array([[134, 134, 102, 129],
       [132, 131, 121, 126]]) ⇒ 131

array([119, 134, 124, 145, 156]) ⇒ 124

array([123, 122, 119, 154, 143]) ⇒ 119

array([[124, 121, 133, 121],
       [123, 123, 138, 120],
       [105, 134, 107, 121]]) ⇒ 134

array([[128, 141, 102, 131, 127, 128, 143],
       [123, 129, 128, 129, 132, 135, 128]]) ⇒ 132

array([[121, 130, 137, 106, 116],
       [104, 157, 149, 107, 115]]) ⇒ 149

array([147, 112, 132, 152, 137, 120]) ⇒ 152
---
[[117 143 145 125 102]
 [136 140 135 115 125]
 [139 130 136 115 126]] gives 136

[140 113 135 153 125 127 143] gives 135

[[144 125 121 123 128 143 124]
 [130 133 151 137 132 132 121]
 [127 113 115 128 118 128 119]] gives 115

[147 106 103 115 122] gives 103

[130 123 138 121 124 107] gives 138

[150 125 101 131] gives 101

[132 121 136 149 147 154 134] gives 136

[121 149 124 104 136] gives 124

[[106 106 110 121]
 [121 123 124 127]
 [114 116 118 125]] gives 118
---
[[135 126 103 136 123 121]
 [105 130 123 105 135 111]
 [121 118 111 141 153 117]] => 136

[[124 116 121 110 138 145 104]
 [106 151 131 138 126 137 115]
 [151 126 117 147 126 131 112]] => 110

[149 106 102 134] => 134

[[124 121 131 120]
 [103 132 127 129]
 [136 103 131 125]] => 120

[[129 127 131 141 114 130 131]
 [154 126 128 129 127 126 129]] => 141

[[116 119 134 123 131]
 [116 107 133 113 138]] => 123

[133 119 120 142  99 131 129] => 142

[150 119 137 139 126] => 139

[[123 129 114 122 132]
 [122 130 133 125 140]
 [127 130 135 127 152]] => 122
---
((137, 154, 127, 152), (143, 153, 127, 125)) result: 152
((132, 128, 125, 109, 129, 135), (130, 129, 140, 131, 128, 113), (155, 129, 102, 123, 130, 119)) result: 113
((113, 127, 150, 143), (131, 148, 142, 115)) result: 143
((121, 126, 151, 123), (119, 126, 125, 115)) result: 123
((133, 155, 154, 124, 106, 106, 129), (114, 129, 112, 140, 127, 114, 130), (120, 136, 121, 150, 146, 133, 140)) result: 130
((117, 134, 132, 124), (128, 126, 132, 106)) result: 124
((135, 118, 145, 142, 140, 145), (129, 135, 128, 128, 129, 118), (131, 116, 155, 150, 138, 133)) result: 118
((99, 103, 155, 123, 135, 99, 120), (130, 132, 121, 126, 129, 134, 126)) result: 120
---
98,104,121,143 >> 104
139,152,138,129,145 >> 152
154,138,122,119,150,121 >> 138
112,130,119,123,107,133,129 >> 130
133,128,125,104,119,154 >> 128
124,136,123,118,110,100 >> 136
139,137,152,121,126,138,147 >> 137
149,120,135,155,117,136 >> 120
---
[[120 124 114 122 109 127 119]
 [136 132 148 108 125 127 147]
 [156 128 138 122 135 127 132]]
127

[[122 130 139 131 139]
 [140 128 127 117 119]
 [121 133 133 140 151]]
140

[[122 127 123 124]
 [114 127 122 115]
 [131 130 104 127]]
104

[[135 111 145 138]
 [129 103 146 141]
 [126 135 130 155]]
130

[[140 104 127 134 135 109]
 [113 155 123 127 133 141]
 [139 104 113 133 127 113]]
127

[[157 131 142 140 124]
 [123 122 140 130 129]
 [146 128 127 124 150]]
124

[[138 146 134 108 146 150]
 [148 138 111 143 137 129]
 [125 133 118 119 127 119]]
127

[[123 107 123 108 128 113]
 [131 145 113 113 127 156]
 [130 128 131 133 125 125]]
125

[[153 121 121 110 142]
 [110 147 118 155 132]
 [118 116 151 114 118]]
114

[[130 123 106 127]
 [134 124 101 122]
 [143 122  99 122]]
99
---
Input:
[[125 138 154 125 116]
 [120 120 104 136 136]
 [126 120 105 132 138]]
Output: 136

Input:
[[126 121 124 125]
 [129 127 137 152]]
Output: 137

Input:
[[145 146 134 114]
 [158 132 132 126]
 [130 117 138 141]]
Output: 132

Input:
[[115 151 120 117 134]
 [104 147 130 108 155]
 [153 128 122 145 113]]
Output: 108

Input:
[[153 123 124 131]
 [ 99 122 120 112]]
Output: 120

Input:
[[117 108 150 146]
 [121 139 139 130]
 [151 105 133 110]]
Output: 139

Input:
[[107 144 125 142]
 [133 144 114 118]]
Output: 114
